Each row below holds a small network's activations on one input, seen along a few directions.
In each table, some parts of the input vary, and every possible input appears once, in random order.
A made-up example of a description, with smaller parts first: one of 4 places along a line, together with either a single point or one of 9 places along a line or (one of 2 separate values, together with one of 5 places around a ring).
Shared parts are said once, and a part with two or three values counts as separate values.
In the rows, 128 means zero.

Other details of the inputs shift rows strongly along three fixed directions, in all tables alike. That doesn't count.

Table:
row 1: [145 160 119 177 137 108 141 107 134 156  94]
row 2: [116 137 124 146 164 114 128 117 122 130  96]
row 3: [151 161 108 159 140 121 154 130 123 130 152]
row 4: [159 121 127 112 109 158 134 132 134 129 152]
row 5: [127 101 131  82 118 165 122 164 123 106 179]
row 6: [115 129 109 107 110 135 132 157  99  96 165]
row 7: [ 93 102 122 101 104 131 121 147 116 100 100]
row 8: [ 86  99 138  97 127 131 125 144 120  87 105]
row 9: [121 130 128 156 150 108 135 123 126 133 102]
row 10: [139 150 107 126 114 130 135 138 110 121 148]
row 11: [108 104 138 101 100 140 117 140 140 122 133]
row 12: [149 161 109 143 119 117 139 138 119 134 154]
row 13: [149  85 180  91 113 168  85  78 180 163 140]
row 14: [110 114 140 109 102 134 116 136 135 130 131]
row 15: [120  95 133  82 112 160 129 173 130 111 182]
row 16: [120 110 147 127 126 127 112 122 131 146 135]
row 17: [102 124 120 124 138 120 133 133 115  98 107]
row 18: [ 88  91 140 108 126 125 128 156 123 102 107]
row 19: [178 169 111 157 138 134 160 132 128 138 180]
row 20: [128 116 100  98  93 153 142 171 109  92 154]
row 21: [120 137 116 134 118 118 129 132 111 124 103]
row 22: [189 170 101 165 120 139 158 130 132 151 166]
row 23: [143 136 142 139 129 120 117 102 149 154 125]
row 24: [110 118 138 139 128 117 138 124 139 130  70]
row 25: [102 108 144 111 113 130 116 132 130 126 139]
row 26: [111 127 123 134 136 114 122 132 104 119 116]
row 27: [172 161 105 152 144 136 151 138 125 147 183]
row 28: [152 117 136 114 129 153 124 135 128 123 164]
row 29: [108 123 134 125 141 109 118 110 134 117  76]
row 30: [144 157 107 132 123 118 132 132 109 123 143]
row 31: [144 136 112 135 136 133 135 140 111 115 150]
row 32: [186  89 214 107 124 176  57  22 211 219 151]
row 33: [148 162 124 170 149 108 152 105 141 148  93]
row 34: [155 141 142 137 146 124 123  94 147 144 110]
row 35: [ 90 117 123 120 131 115 129 151 111 120 122]
row 36: [ 96 112 140 142 143 104 120 120 126 132  86]
row 37: [ 87 104 142 114 126 111 119 130 140 114  79]
row 38: [115 137 125 140 144 113 126 112 119 120 107]
row 39: [121 135 125 150 151 109 124 115 115 128 101]
row 40: [114 142 127 156 144 104 134 114 127 133 105]
row 41: [136 119 144 116 128 139 123 107 145 132 112]
row 42: [169 158 103 138 138 143 136 136 113 138 190]
row 43: [122  98 126  79  82 164 129 169 136 104 178]
row 44: [155 165 107 161 117 122 145 134 119 146 139]
row 45: [ 92 125 134 137 157 104 114 112 116 135  81]
row 46: [115 111 143 123 138 128 114 120 138 147 131]
row 47: [123 138 124 134 133 111 144 137 131 117 104]
row 48: [122 145 114 135 135 107 128 121 117 116 102]
Description of these inputs: one of 2 separate values, together with one of 4 places along a line, together with one of 6 places along a line.
Changing only the choice among 2 separate values turns row 18 into row 28. The same change can be made to row 3. Which row results? -> row 17
Which other rows does row 39 become when the place on the line of 4 takes its other values? List them by row number. -> row 26, row 28, row 31
Which other rows does row 23 become when the choice among 2 separate values takes its other values? List them by row number. -> row 48
A walk changes only the place on the line of 4. It starts at row 18 and steps to row 9. List the rest of the walk in order. -> row 36, row 16
Which other rows does row 21 become when the choice among 2 separate values takes its other values? List them by row number. -> row 44
Which other rows does row 15 become when the place on the line of 6 takes its other values? List them by row number. -> row 18, row 19, row 24, row 33, row 47
Which other rows does row 8 become when the place on the line of 6 takes its other values? List them by row number. -> row 4, row 5, row 28, row 34, row 41
